These are the activations of a small neural network, seen along a few directions. Each row is one input.
Each table varies a few parts of the input and shows all the possible inputs, shuffled.
A made-up example of a description, with smaller parts first: one of 6 places along a line, together with either a single point or one of 9 places around a ring or (one of 2 separate values, together with one of 5 places around a ring).
Shared parts are said once, and a part with two or three values counts as separate values.

Rows:
row 1: [  5  15   0  10 -17  21   9   5   3  -7  -6  -8  12  -5 -22]
row 2: [ 14 -21 -22   5  14  11   3  18 -13 -13   1  -7 -21  11 -24]
row 3: [  8 -18 -27  -4  11   9  -3  18 -11 -12   3  -9 -21  13 -25]
row 4: [-16 -15 -25  -3 -19   7  19 -18 -11 -10  11   8  -1  10   8]
row 5: [ 16  28  46   3  24  -7 -18   7   7   9 -36  11  13   1  25]
row 6: [ -3  36  26 -22  15 -11 -33  11  12  10 -30   5  12   6  22]
row 7: [  0  17  44  15  20 -20  -9  -1  11  28 -19   7  11 -11  14]
row 8: [  2 -19 -27   4   7  15   9   5 -22 -22   3  12   8  20 -10]
row 9: [ -5   0   5 -13 -32 -12  23 -19   0   1  18   0   5  -2  13]
row 10: [ 10  31  39  -5  21  -9 -23   9   9   9 -34   9  13   3  24]
row 11: [-14  15  27   5  -1 -25  12 -15  12  17   5  -1   2 -25  17]
row 12: [-10 -18 -19   6 -16   8  24 -20 -12 -10   9  10   0   9   9]
row 13: [-27  21  14 -13  -6 -26   2 -12  14  18   9  -5   1 -21  15]
row 14: [ 12  13   6  19 -14  22  14   4   2  -7  -7  -6  12  -6 -22]
row 15: [ -6  20  37   6  17 -21 -14   1  13  28 -17   5  11  -9  13]
row 16: [  3  34  33 -14  18 -10 -28  10  11  10 -32   7  13   4  23]
row 17: [-21  18  20  -4  -4 -26   7 -14  14  18   7  -3   2 -23  16]
row 18: [ 27 -34 -20  12  18  16 -25  14   6  -6  14 -12 -27  -8 -17]
row 19: [ -8  12  33  14   2 -24  17 -17  11  17   3   1   2 -27  18]
row 20: [ 33 -37 -15  21  21  18 -20  13   4  -6  13 -10 -27  -9 -16]
row 21: [  2 -15 -32 -13   7   8  -8  18 -11 -12   4 -11 -21  14 -25]
row 22: [  1  -2  11  -4 -29 -11  28 -20  -1   0  17   2   5  -3  14]
row 23: [ -2  17  -6   1 -20  20   3   7   4  -6  -4 -11  12  -3 -23]
row 24: [-11 -13 -37 -14   1  12  -2   7 -20 -21   6   7   7  22 -12]
row 25: [ -3 -20 -13  16 -13   9  29 -21 -14 -11   8  12   0   8  10]
row 26: [-12   3  -1 -22 -35 -12  18 -17   1   2  20  -2   4   0  12]
row 27: [ 14 -28 -31  -5  12  13 -35  14   8  -5  17 -17 -26  -4 -18]
row 28: [-13  23  31  -3  14 -22 -18   2  15  28 -15   3  10  -8  12]
row 29: [  8  -5  17   5 -27 -10  33 -22  -2   0  15   4   5  -4  15]
row 30: [  9 -21 -21  13  11  16  14   4 -23 -23   1  14   8  18 -10]
row 31: [ -5 -16 -32  -5   4  13   3   6 -21 -21   4  10   8  21 -11]
row 32: [ -8  20 -11  -7 -23  18  -2   8   5  -6  -2 -13  11  -2 -23]
row 33: [ 21 -23 -16  14  17  13   8  17 -14 -13   0  -5 -22  10 -24]
row 34: [ 20 -31 -26   3  15  15 -30  14   7  -5  15 -14 -27  -6 -18]
row 35: [-23 -12 -30 -12 -22   6  13 -17 -10  -9  12   6  -1  11   8]
row 36: [-19  26  24 -11  11 -23 -23   4  16  29 -13   0  10  -6  11]
- What do these inputs look like to the network? => one of 4 places along a line, together with either a single point or one of 8 places along a line
- Change only the place on the line of 8 in row 2. List by row number the other rows that result. => row 8, row 10, row 11, row 12, row 15, row 18, row 22
- List by row number the other rows that have the place on the line of 4 in common with row 13. => row 6, row 21, row 24, row 26, row 27, row 32, row 35, row 36

Rows:
row 37: [ -8 -18 -37  -8  -2  12 -33  10  14   4  25 -20 -16 -12 -24]
row 38: [ -5   8  38  13   6 -29  11  -4   5  31   0   5  14  -9   2]
row 39: [ 25  20  51   6   3  -7 -25  -6  31  23 -21  -6 -11 -19  33]
row 40: [ 40 -44 -16  32  13  21  23   6 -19 -24  10  -3 -26   7 -21]
row 41: [  0 -44 -33  13 -18  11  13 -21  -2  -7  37  -4 -16 -11  -6]
row 42: [ 15  17  47  -1   4 -25  -9  -9  20  14   3   2  12 -25  29]
row 43: [-11  17   2  10 -42  13  51 -21 -11 -12   3   6  24  -1  -2]
row 44: [-19  42   1 -11 -27  11   6   6   6  -3 -14 -11  23   0 -22]
row 45: [ 32 -19 -20   9  27  22 -21  38  -4 -14  -4 -16 -25   4 -40]
row 46: [-24  12 -20 -48 -10 -16 -21   5   5   4   9 -12 -10  10   2]
row 47: [-17 -16 -18 -25 -28 -16  25 -21 -11  -8  24   5 -10  10  22]
row 48: [  6  -6  -5   9  10  16  13  -5 -26 -22 -22  33  25  36  19]
row 49: [-31  11  18  18  39 -30   3  -4   5  25 -12   5  -8 -22  10]
row 50: [ -2  19  -6 -16  24  18 -34  25 -14 -13 -39  16  25  33  -2]
- What do these inputs look like to the network? => either one of 4 places along a line or (one of 2 separate values, together with one of 5 places around a ring)
- Which other rows belong to the same alternative as row 49? List them by row number. => row 38, row 39, row 42

Rows:
row 51: [-28  32  21 -30  -3 -29 -17  -7  15  23  -6   2  10  -7  26]
row 52: [ -4  15  45   5   3 -34   2 -14  19  31   3   1   7 -23  23]
row 53: [ -9  21  42   1   0 -31  16 -21   9  18  -9  12   7 -11  39]
row 54: [ 28 -28 -33   4   2  28 -12  18  -2 -22  15 -16 -22   0 -29]
row 55: [-23  48  34  -8 -23 -14  22 -10   3  11 -19   8  35  -2  14]
row 56: [  5 -37 -28   7  -9   8  30 -14 -20 -20  21   4 -19   8   0]
row 57: [  0  24  29   1  39 -10 -27  17   2  11 -36  12  15   5  10]
row 58: [-14 -25 -50 -23 -13   8  -5   2 -10 -16  23  -7 -15  14 -13]
row 59: [ 13  29  39  -2  11 -11 -26   8  23  16 -15  -9   3 -20  10]
row 60: [ -8  -7 -37  -2 -31  24  36  -4 -23 -28  10   0  10  19 -27]
row 61: [ 26 -28 -37   3  12  32 -16  25 -13 -22  -2  -5 -17  24 -29]
row 62: [-10  26  38   9  10 -22 -11  -4  26  32  -8  -9  -1 -29  10]
row 63: [  0 -26 -35   4 -25  24  24 -15 -18 -25  17   7   5  15  -5]
row 64: [ 11  27  36  -4  20  -7 -30  14  12  16 -33   2   7   3  10]
row 65: [ 15 -30 -44   9  31  29 -13  27 -24 -27  -4   5  -9  26 -29]
row 66: [  4 -31 -33  15  -1  16   2   5   0  -6  21 -16 -27 -11 -30]
row 67: [-15  31  36  -2 -17 -14  10 -22   9  13 -13  16  29  -5  35]
row 68: [ 11 -43 -25  11  -7   4  16  -6  -9  -7  34  -6 -19  -5 -16]
- Changing only one part turns row 60 into row 55. The same change can be made to row 66. Which row results? => row 62
- What do these inputs look like to the network? => one of 2 separate values, together with either a single point or one of 8 places along a line

Rows:
row 69: [ 25 -13 -27  15   7  33 -18  22  10 -14  10   0  -6   1 -11]
row 70: [ 26 -34 -17 -16  19   2 -40   6   2  -7   8 -14 -30  12  -4]
row 71: [-26  40  23 -31  18 -28 -14  17  -1  15 -32  14  14  13  26]
row 72: [  6 -17  -8  -9 -46   7  41 -13 -16 -19  25  -3   2  -6  -3]
row 73: [ 17  18  40  23   5  -2   7 -19  13   6 -16  14   9 -10  41]
row 74: [ -5   1  38  19  29 -28  11 -12   0  19 -17  20  -2  -9  39]
row 75: [ -6   1 -25   4 -37  17  27 -17   1  -9   9   2   3  19   2]
row 76: [ -7  55  33 -20  16 -19  -8  20   3   6 -34   4  27  13  -1]
row 77: [ 20   7  52  24   3  -1  13 -12  -2  10 -25  16  16  -8  23]
row 78: [ 15 -30 -18 -10  31  -6 -23  21  -4   2   2 -13 -48   5  -7]
row 79: [ -5  57  25 -27  -6  -2 -19  10  13   2 -31   8  25  11  27]
row 80: [-16 -18 -25  -6 -23  -1  14 -25  -9  -2  16  10  10  26   4]
row 81: [  5 -29 -29  12  33   7 -13  29  -7   3  10   7 -17   2 -11]
row 82: [-13  32  37  10   5 -30  -3  -3  30  35   2 -21   3 -38 -13]
row 83: [  4  -7 -19 -10 -44   5  36 -21  -1 -23  33  -4  -5  -8  14]
row 84: [-28 -14 -25   0 -10  -8  31  -9 -15   7  10  11  -9  20   1]
row 85: [ 16 -33 -28   5  21  15 -30  14  -1  -6  16   6   1   9  -8]
row 86: [ -9   1 -16  12 -12   1  36  -5 -12  -5   7  -4   5  22 -26]
row 87: [  1  -8  -9  -3 -20 -10  46 -10 -13 -19  30  -9  -4  -5 -14]
row 88: [  6  -2  40  14  17 -20  -6 -26   4  11 -11  20  16  -3  43]
row 89: [-22  14  29  -7  -5 -31 -27 -21  32  36  13  -9   6 -32  18]
row 90: [-33  16  28  -1   6 -38  -9  -6  27  44   6  -8 -11 -38  15]
row 91: [ -5 -26 -18 -20 -31 -13  23 -29 -10 -16  40   4   1  -1  16]
row 92: [-10   0 -37   6  -7  36  -3  -4  -4 -27  -5  -1   4   2 -12]
row 93: [ 33 -15  -8   2  28   2 -18  25  -1 -10  -2 -24 -35   5 -35]
row 94: [ 23 -13 -19  24  29  15  -8  33  -5  -9   7  -5  -4   3 -39]
row 95: [ -2  47  36 -27  -9  -1 -13  16  -2   6 -39  10  32  14  10]
row 96: [ 15  16  49  30  28 -19  18  -9   2  10 -21  10  11  -9  12]
row 97: [ -8 -10 -26   8 -10  37   2   4 -21 -23 -13   0  11   4 -29]
row 98: [ 35 -15 -16  -6   6  20 -28  13  13 -14   1 -20 -37   4  -7]
row 99: [-12   0 -28  14  16  19   7   8 -18 -22  -7  -7   6   4 -40]
row 100: [-15  37  24 -36   6 -20 -31   2   3   7 -24  14  31  19  29]
row 101: [ -4  -9 -14   6 -39  18  32  -9 -15  -4   1   3  10  22 -15]
row 102: [-12  34  29   2 -18 -12 -14 -13  41  31   7 -17   0 -40  15]
row 103: [ -9  24  40   3 -20 -11  -8  -6  26  36  -1 -16   7 -38  -2]
row 104: [-30 -16 -37   3  19  11   1   3 -21 -11  -4   7  -7   3 -12]
row 105: [-17 -22 -18 -15 -18 -19  40 -14 -16  -7  34   5 -17  -7  13]
row 106: [-19 -20 -37  -4   6  18 -16 -12 -15 -20   2   6  11  10  -9]
row 107: [ 38 -25  -5  -5   3  20 -23  21  -3 -10  -7 -18 -30   6 -24]
row 108: [ 28 -23 -16  17   4  33 -12  30  -7 -10   1   2   1   3 -28]
- What do these inputs look like to the network? => one of 5 places around a ring, together with either one of 3 separate values or one of 5 places along a line
- Changing only the place on the ring of 5 turns row 89 into row 102. The same change can be made to row 106. Which row results? => row 92
- Change only the place on the line of 5 in row 106. List by row number the other rows that result. => row 70, row 80, row 85, row 91
